Each row below holds a small network's activations on one input, seen along a few directions.
Each table varies a few parts of the input and shows all the possible inputs, shuffled.
Descriptions start from the smaller parts, as in this example, which fits no table here: one of 8 places around a ring, together with either a single point or one of 11 places along a line or (one of 2 separate values, together with one of 6 places along a line).
Shared parts are said once, and a part with two or three values counts as separate values.
(in the rows, 128 means zero)

Other details of the inputs shift rows strongly along two fixed directions, in all tables alike. That doesn't count.

A family of inputs:
x1: [191, 155, 128, 116, 92, 87, 123, 106, 91, 107, 141, 130, 121]
x2: [83, 91, 63, 157, 167, 114, 116, 173, 173, 188, 91, 118, 108]
x3: [194, 153, 80, 149, 103, 52, 99, 130, 129, 122, 111, 122, 79]
x4: [67, 114, 75, 158, 167, 130, 104, 202, 158, 175, 116, 112, 100]
x5: [219, 149, 134, 135, 99, 62, 126, 75, 152, 92, 128, 151, 109]
x6: [84, 107, 108, 143, 142, 144, 127, 145, 151, 160, 103, 116, 139]
x7: [35, 75, 137, 138, 193, 228, 167, 188, 127, 171, 118, 124, 156]
x8: [109, 108, 115, 148, 143, 140, 135, 136, 157, 142, 99, 127, 129]
x9: [134, 140, 156, 100, 105, 125, 128, 108, 105, 117, 159, 131, 158]
x10: [116, 110, 50, 181, 155, 77, 99, 174, 199, 181, 81, 115, 81]
x11: [99, 118, 109, 120, 134, 121, 117, 143, 129, 151, 133, 121, 132]
x12: [141, 151, 195, 97, 110, 173, 150, 98, 89, 85, 164, 138, 155]
x13: [198, 148, 139, 143, 113, 90, 125, 100, 152, 95, 119, 144, 96]
x14: [56, 95, 61, 167, 179, 158, 123, 233, 133, 203, 95, 95, 115]
x15: [63, 116, 168, 85, 122, 197, 144, 121, 85, 134, 153, 117, 193]
x16: [182, 150, 68, 163, 111, 51, 94, 149, 142, 135, 104, 113, 71]
x17: [72, 112, 179, 96, 151, 217, 164, 131, 81, 123, 157, 132, 167]
x18: [116, 145, 172, 98, 105, 157, 128, 108, 92, 100, 162, 125, 162]
x19: [119, 106, 113, 145, 162, 136, 137, 144, 149, 138, 108, 135, 105]
x20: [109, 113, 129, 143, 151, 158, 138, 144, 148, 131, 105, 129, 120]
x21: [134, 119, 73, 156, 134, 76, 104, 132, 176, 154, 92, 123, 95]
x22: [44, 85, 182, 109, 158, 252, 181, 143, 102, 149, 132, 123, 213]
x23: [222, 182, 173, 109, 75, 82, 118, 55, 114, 51, 154, 149, 104]
x24: [125, 142, 171, 89, 107, 147, 132, 99, 83, 101, 171, 137, 160]
x25: [193, 158, 131, 120, 94, 86, 124, 114, 95, 111, 143, 129, 123]
x26: [125, 137, 180, 103, 129, 172, 153, 113, 94, 104, 162, 140, 148]
x27: [139, 104, 51, 176, 161, 69, 111, 155, 196, 161, 80, 131, 71]
x28: [207, 176, 159, 104, 64, 64, 108, 65, 118, 79, 158, 134, 131]
x29: [125, 108, 80, 162, 151, 101, 120, 141, 178, 149, 85, 129, 97]
x30: [126, 133, 80, 151, 143, 78, 96, 167, 156, 149, 127, 127, 83]
x31: [99, 134, 168, 91, 115, 170, 133, 111, 86, 110, 161, 127, 166]
x32: [128, 122, 177, 107, 128, 174, 156, 95, 108, 97, 133, 139, 154]
x33: [133, 144, 143, 111, 98, 116, 117, 106, 118, 114, 142, 122, 145]
x34: [222, 163, 152, 114, 76, 57, 121, 53, 131, 87, 145, 147, 130]
x35: [73, 117, 181, 96, 143, 219, 158, 124, 83, 116, 151, 128, 168]
Description of these inputs: one of 5 places around a ring, together with either a single point or one of 6 places around a ring.
The inputs of x21 and x34 match in every part but the place on the ring of 5. If x3 is changed in the same way as x21 into x34, which row does it become? -> x25
Which other rows agree with x10 in the place on the ring of 5? List them by row number. -> x4, x12, x13, x14, x22, x28
Which other rows agree with x2 in the place on the ring of 5? List them by row number. -> x1, x11, x17, x19, x24, x27
Change only the place on the ring of 6 in x30. List by row number the other rows that result. -> x5, x7, x9, x26, x34

A family of inputs:
x36: [142, 141, 136, 108, 92, 111, 119, 100, 112, 119, 136, 119, 152]
x37: [148, 129, 148, 115, 113, 113, 134, 88, 133, 118, 137, 141, 148]
x38: [192, 128, 22, 206, 145, 12, 88, 159, 225, 152, 58, 130, 25]
x39: [57, 109, 101, 138, 162, 154, 117, 181, 137, 162, 130, 117, 121]
x40: [67, 99, 131, 142, 166, 204, 154, 164, 125, 153, 108, 118, 144]
x41: [145, 148, 156, 115, 118, 128, 126, 111, 122, 97, 150, 136, 118]
x42: [155, 131, 142, 119, 101, 116, 134, 94, 125, 122, 128, 127, 157]
x43: [154, 134, 159, 123, 128, 134, 139, 96, 131, 95, 133, 144, 119]
x44: [157, 124, 156, 120, 125, 127, 144, 91, 138, 101, 127, 149, 134]
x45: [55, 102, 96, 133, 157, 146, 120, 168, 147, 175, 119, 118, 134]
x46: [163, 143, 137, 115, 107, 116, 135, 124, 84, 118, 145, 126, 134]
x47: [143, 151, 141, 114, 99, 118, 113, 115, 103, 107, 144, 120, 139]
x48: [55, 110, 126, 134, 158, 195, 136, 184, 116, 159, 120, 108, 142]
x49: [159, 142, 140, 109, 121, 117, 133, 118, 95, 114, 159, 139, 126]
What is each input in this table made of? -> one of 2 separate values, together with either a single point or one of 6 places around a ring
The inputs of x42 and x37 match in every part but the choice among 2 separate values. If x47 is changed in the same way as x42 into x37, which row does it become? -> x39
Change only the choice among 2 separate values in x36. List by row number the other rows that result. -> x45

A family of inputs:
x50: [132, 102, 48, 181, 161, 57, 94, 161, 219, 167, 68, 132, 59]
x51: [173, 143, 163, 123, 93, 131, 141, 106, 97, 105, 131, 119, 157]
x52: [69, 100, 148, 123, 148, 197, 162, 127, 129, 153, 110, 118, 170]
x53: [111, 111, 72, 175, 160, 116, 119, 202, 171, 179, 108, 115, 103]
x54: [144, 140, 152, 124, 129, 130, 131, 118, 114, 86, 143, 140, 94]
x55: [73, 83, 71, 145, 178, 146, 137, 197, 123, 192, 101, 119, 118]
x56: [69, 105, 153, 107, 156, 198, 170, 165, 93, 160, 153, 130, 181]
x57: [100, 141, 189, 93, 102, 173, 136, 113, 91, 114, 176, 121, 191]
x58: [203, 144, 128, 131, 96, 69, 120, 69, 162, 98, 114, 142, 103]
x59: [201, 144, 141, 128, 99, 70, 116, 63, 155, 84, 126, 153, 116]
x60: [199, 147, 115, 135, 99, 84, 124, 98, 104, 107, 116, 125, 113]
x61: [80, 109, 82, 167, 193, 151, 116, 213, 166, 158, 95, 116, 75]
x62: [142, 142, 133, 94, 102, 105, 110, 97, 99, 111, 156, 128, 130]
x63: [65, 115, 163, 120, 168, 231, 159, 153, 94, 136, 144, 133, 143]
x64: [158, 134, 140, 127, 116, 104, 132, 81, 151, 99, 132, 147, 136]
x65: [142, 153, 126, 104, 89, 110, 111, 100, 102, 104, 139, 120, 135]
x66: [95, 134, 186, 81, 118, 166, 138, 104, 80, 123, 183, 130, 183]
x67: [149, 158, 93, 146, 97, 67, 86, 137, 152, 129, 110, 117, 96]
What is each input in this table made of? -> either one of 3 separate values or one of 5 places along a line or (one of 2 separate values, together with one of 5 places around a ring)
Change only the choice among 2 separate values in x55. List by row number the other rows that result. -> x62
